Each row below holds a small network's activations on one input, seen along a few directions.
Each table varies a few parts of the input and shows all the possible inputs, shuffled.
Descriptions start from the smaller parts, as in this example, which fits no table here: one of 2 separate values, together with either a single point or one of 9 places around a ring or (one of 4 places along a line, together with one of 5 places around a ring).
Shared parts are said once, and a part with two or three values counts as separate values.

Other details of the inputs vary at random and push rows far along two fixed directions, the same in every table; ignore that.

Rows:
R1: [  3  -4  28 -45  60 -33  -5  12  49  21  16]
R2: [ 27 -32  16  38 -20 -23  50  27  -1 -51  65]
R3: [ 50 -41  48  35   4 -14  50  23 -24 -52  36]
R4: [-18  35 -70  -1 -20  20 -23 -22 -13  38 -22]
R5: [  7 -36  43  47   0  10  46  12 -29 -36  21]
R6: [ 36 -45  22  46 -21 -33  41  15  -7 -46  64]
R7: [-18 -17  49 -26  28 -14 -27   5  29  18 -25]
R8: [ -7  27 -46 -24 -37  18 -51 -41 -25  39 -30]
R9: [-10  57 -52   1   1  24 -19 -15 -23  14 -48]
R10: [-28 -40  28  -8   7 -42 -46  -4  45  32   1]
R11: [ -9 -47  16  52 -23  29  58  31   9 -35  42]
R12: [-15 -29  45 -12  22 -34 -46  -6  30  32 -31]
R13: [-30 -40  21 -15   0   3 -22  19  59  30  -7]
R14: [-12  35 -39 -36 -32  28 -40 -42 -29  33 -27]
R15: [-18  42 -39 -39 -29  32 -32 -30 -22  24 -24]
R16: [ -1 -41  27  51 -15  -1  40  -2 -21 -35  45]
R17: [ 43 -20  47  35   7 -19  56  29 -11 -72  37]
R18: [-39  -8  29 -29  55 -10  -4   6  43  22   6]
R19: [ 26  49 -58 -38  -4  16 -13 -27 -24  27 -14]
R20: [-29   2  33 -12  64 -18  -6  16  44   8 -23]
R21: [-21  -7  45 -21  32 -26 -30   6  39   8 -30]
R22: [-12 -34  36  28 -42  -2  28   9 -10 -55  46]
R23: [   6   14  -51   43 -107   40   22  -17  -70  -45   24]
R24: [  2  31 -28 -21 -29  31 -37 -26 -34  35 -51]
R25: [  9 -25   7 -17  39 -13   2  38  69  25  13]
R26: [ -4  40 -49  -2  -3  25 -20 -22 -28  34 -51]
R27: [-16  44 -52 -23  -4  36 -12 -33 -25  32 -23]
R28: [-24  -7  36 -16  61  -7  -3  15  34  18 -19]
R29: [ 11 -24  23 -29  55 -51 -22   4  48  29  11]
R30: [-28  44 -73 -10 -15  28 -14 -11  -5  30 -19]
R31: [ 47 -28  49  31   5  -8  60  27 -21 -64  39]
R32: [ 19 -24  35 -18  63 -52 -20  15  42  22 -16]
R33: [ 60  42 -47  44 -59  27  39  -5 -81 -64   8]
R34: [-21 -12  44 -11  31 -40 -46   2  40  14 -30]
R35: [ 44  43 -59  25 -69  38  53   1 -67 -54  36]
R36: [-29  56 -65 -22  -6  35  -9  -9  -6  23 -20]
Description of these inputs: one of 3 separate values, together with either a single point or one of 5 places around a ring or one of 6 places around a ring.
Changing only the choice among 3 separate values turns R17 into R21. The same change can be made to R29. Which row results?
> R8
Change only the place on the ring of 6 in R1. List by row number the other rows that result.
> R2, R6, R19, R29, R35
Change only the choice among 3 separate values in R33. List by row number the other rows that result.
> R9, R34
List by row number the other rows that have the choice among 3 separate values in common with R20.
> R4, R5, R9, R11, R16, R18, R26, R27, R28, R30, R36
